A small network was shown many inputs. Here are its activations along a few directions, one row for each input.
Each table varies a few parts of the input and shows all the possible inputs, shuffled.
Descriptions start from the smaller parts, as in this example, which fits no table here: one of 4 places along a line, together with either a single point or one of 11 places along a line or (one of 2 separate values, together with one of 8 places around a ring).
Shared parts are said once, and a part with two or three values counts as separate values.
(in the rows, 128 means zero)

Other details of the inputs vary at random and push rows far along three fixed directions, the same in every table; ignore that.

A family of inputs:
R1: [125  93 129 150 136 153 144 160 209 190 185 165 121]
R2: [159 141 103 154 131 193 168 152 187 160 123 129  92]
R3: [156 120 107 173 121 179 156 166 200 167 117 137  93]
R4: [127 135 107 142 126 178 173 148 167 192 117 103  75]
R5: [ 66 111 179  85 125  58 133 107 152 106 125 173 178]
R6: [ 74 143 210 109 138  35 104 127 123 108 153 195 197]
R7: [108 101  63 143 136 189 122 119 125 143 126  97  93]
R8: [ 57 141 130 100 108  84  87 120 141 105 130 140 180]
R9: [ 65 141 104 111 163 152  93 145 233  83 102 124 115]
R10: [ 62 125 167 154 154 106 134 171 221 172 178 161 160]
R11: [221 121 166 153 103 116 195 137  34 168 176 142 129]
R12: [ 49 153 102 125 161 156  77 139 239 100 104 136 134]
R13: [111 174 227 115 114  49 121 128 128 134 131 165 174]
R14: [194  97 115 147  73 135 177 135  46 162 129 126 107]
R15: [ 64  99 186 137 171  98 158 163 232 147 146 164 150]
R16: [170  61 112 122 119 144 181 135  71 169 174 135  95]
R17: [211  76 164 114 112 102 160 123  35 160 196 202 143]
R18: [ 29 135 146 110 143  98 114 137 196 133 116 170 157]
R19: [135 151  22 144 147 198 119 114 140 137  62  27  55]
R20: [239 112 169 121 108  75 174 131  73 190 174 181 123]
R21: [152 189 120 117 130  85  66  74  45  57  77  62 139]
R22: [170 132  82 143 100 177 168 122  78 146 110  90  89]
R23: [141 146  42 185 145 226 115 147 138 100  65  28  78]
R24: [136 133 116  68 122 109  61  66  66   9  85 103 165]
R25: [161  91 128 156 139 148 145 132  72 152 178 128 119]
R26: [118 150 126  91 135  95  64  88  37  16 104  86 157]
R27: [156 186 132  88  95 119  48  71  69  49  70  89 139]
Description of these inputs: one of 3 separate values, together with either one of 4 places along a line or one of 5 places along a line.
Changing only the choice among 3 separate values turns R22 into R2. The same change can be made to R8. Which row results?
Answer: R1
Which other rows does R24 become when the place on the line of 5 takes its other values? List them by row number.
Answer: R1, R9, R12, R17
Which other rows does R26 become when the choice among 3 separate values takes its other values? List them by row number.
Answer: R9, R16
List by row number the other rows that have the choice among 3 separate values in common with R23.
Answer: R6, R10, R11, R13, R15, R21, R25, R26

A family of inputs:
R28: [145 128 139 129 118 118 138 132 123 139 131 137 127]
R29: [108 137 169 129 120  93 145 144 169 159 138 168 145]
R30: [145 129 143 131 126 122 137 132 125 139 135 133 127]
R31: [124 109 137 123 131 120 139 130 121 139 146 141 129]
R32: [ 88 143 157 104 125  85  97 116 133  86 120 150 170]
R33: [168 139 125 112  98 114 114 100  36 101 120 112 137]
R34: [120 131 107 147 136 161 144 146 170 157 119 114 103]
R35: [ 40 152 153 118 148  98  97 141 227 113 117 159 160]
R36: [126 127 110 151 141 160 142 145 172 152 120 114 101]
R37: [117 158  91 125 129 146  98 114 124  91  86  85 121]
R38: [115 158  92 125 129 147  98 115 122  91  87  85 119]
R39: [162 115 131 139 118 142 159 139 121 164 145 139 111]
R40: [124 129 107 148 138 158 144 147 172 153 119 114 102]
R41: [161 115 136 143 127 136 157 139 122 160 147 131 112]
R42: [130 123 124 118 125 119 112 114  93 109 135 127 142]
R43: [124 128 109 150 142 160 142 146 171 153 119 113 102]
R44: [144 119 114 107 123 129 108 103  74  95 123 112 134]
R45: [167 106 148 112 107  97 126 107  49 117 160 148 150]
R46: [146  96 128 140 132 140 153 140 116 161 165 142 116]
R47: [153 144 120 119 118 124 110 107  72  99 113 102 133]
R48: [124 129 110 145 135 164 142 145 172 155 119 116 102]
R49: [132 105 116 137 136 150 142 136 128 137 141 123 119]
R50: [118 158  96 126 136 151  96 113 125  88  89  80 122]
R51: [ 40 147 151 115 150  96 106 138 222 117 113 154 156]
R52: [120 130 109 151 143 160 143 147 169 154 120 113  99]
R53: [112 155 185 109 116  63 116 122 134 114 130 169 168]
R54: [123 133  99 117 128 142  98 106  81  79 110  94 132]
R55: [148  92 129 133 132 135 159 136 116 161 158 140 116]
R56: [172  91 135 130 122 131 151 129  85 151 170 150 124]
R57: [111 116 169 121 125  85 133 135 140 143 160 175 157]
R58: [128 132  97 106 131 143  94 100  90  78 107  98 131]
R59: [117 157  93 124 125 152  98 112 126  93  87  86 122]
R60: [128 129 110 149 143 163 142 145 174 151 120 119 100]
R61: [109 124 119 117 136 130 115 119 134 110 122 121 132]
R62: [149  91 134 139 129 139 159 140 119 156 161 142 119]
R63: [110 151 180 110 109  60 119 123 135 119 127 169 167]
R64: [159 116 135 144 128 138 159 141 117 164 149 130 110]
R65: [150 110 146 116 117 109 133 119  82 117 150 149 145]
R66: [115 157  92 128 134 149  95 113 126  90  85  84 121]
R67: [111 150 184 111 113  61 116 123 133 118 127 171 167]
R68: [183 110 140 133 110 124 160 132  88 157 152 145 117]
R69: [110 109 108 146 148 162 143 146 166 145 134 120 111]
Changing only one part turns R43 into R36. The same change can be made to R51. Which row results?
Answer: R61
What is each input in this table made of?
Answer: one of 6 places along a line, together with either one of 3 separate values or one of 4 places along a line
Which other rows does R45 become when the choice among 3 separate values takes its other values? List them by row number.
Answer: R61, R62

A family of inputs:
R70: [149 122 115 120 130 141 111 107  94  94 116 104 131]
R71: [ 82 150 151 133 148 114 123 148 205 145 137 156 135]
R72: [134 118 102 143 133 155 134 140 149 151 134 128 104]
R73: [126 140 162 114 118  85 108 116 110 121 140 161 160]
R74: [135 117 118 121 118 145 131 123 110 117 130 130 128]
R75: [134 129  92 133 139 173 107 118 116  94 108  93 118]
R76: [142 111 109 136 135 145 140 136 148 157 136 128 105]
R77: [140 116 124 144 143 158 145 144 141 136 144 127 112]
R78: [138 122 148 128 117 104 129 120  78 127 143 139 147]
R79: [114 116 164 115 113  85 148 129 123 148 147 159 150]
R80: [153 181 136 138  90 111 112 124 109 114  99 112 143]
R81: [ 33 177 110 108 133 121  73 115 173  69  74 104 154]
R82: [169 144 137 145 121 139 174 143 143 175 105 124  87]
R83: [ 62 135 133 145 145 120 133 157 211 147 122 147 131]
R84: [159 127 115 117 125 131 107 104  82 113 125 108 127]
R85: [142 123 152 121 124  96 133 121  82 124 144 129 140]
R86: [124 107  99 147 141 154 150 143 147 152 128 109 101]
R87: [121 128 161 111 108  91 132 127 125 145 150 174 150]
R88: [101 125 145 110 126 113 126 128 159 119 124 148 146]
R89: [138 126 115 125 128 128 116 109  79 106 118  97 132]
R90: [151 103 138 135 119 127 147 137 115 139 149 155 128]
R91: [127 140 151 107 128  98 104 111 106  83 122 130 153]
R92: [136 112 109 127 130 153 144 132 146 158 136 125 107]
R93: [154 118 132 132 138 131 141 133 127 153 150 128 113]
R94: [151  97 130 132 128 131 151 137 127 140 143 143 121]
R95: [113 142  79 143 150 178 110 129 124 103 105  70 105]
Changing only one part turns R86 into R83. The same change can be made to R93. Which row results?
Answer: R71
What is each input in this table made of?
Answer: one of 2 separate values, together with either a single point or (one of 3 separate values, together with one of 4 places along a line)
Which other rows does R95 become when the choice among 3 separate values takes its other values? List them by row number.
Answer: R71, R77
Which other rows does R74 become when the place on the line of 4 takes its other values? List them by row number.
Answer: R75, R77, R90
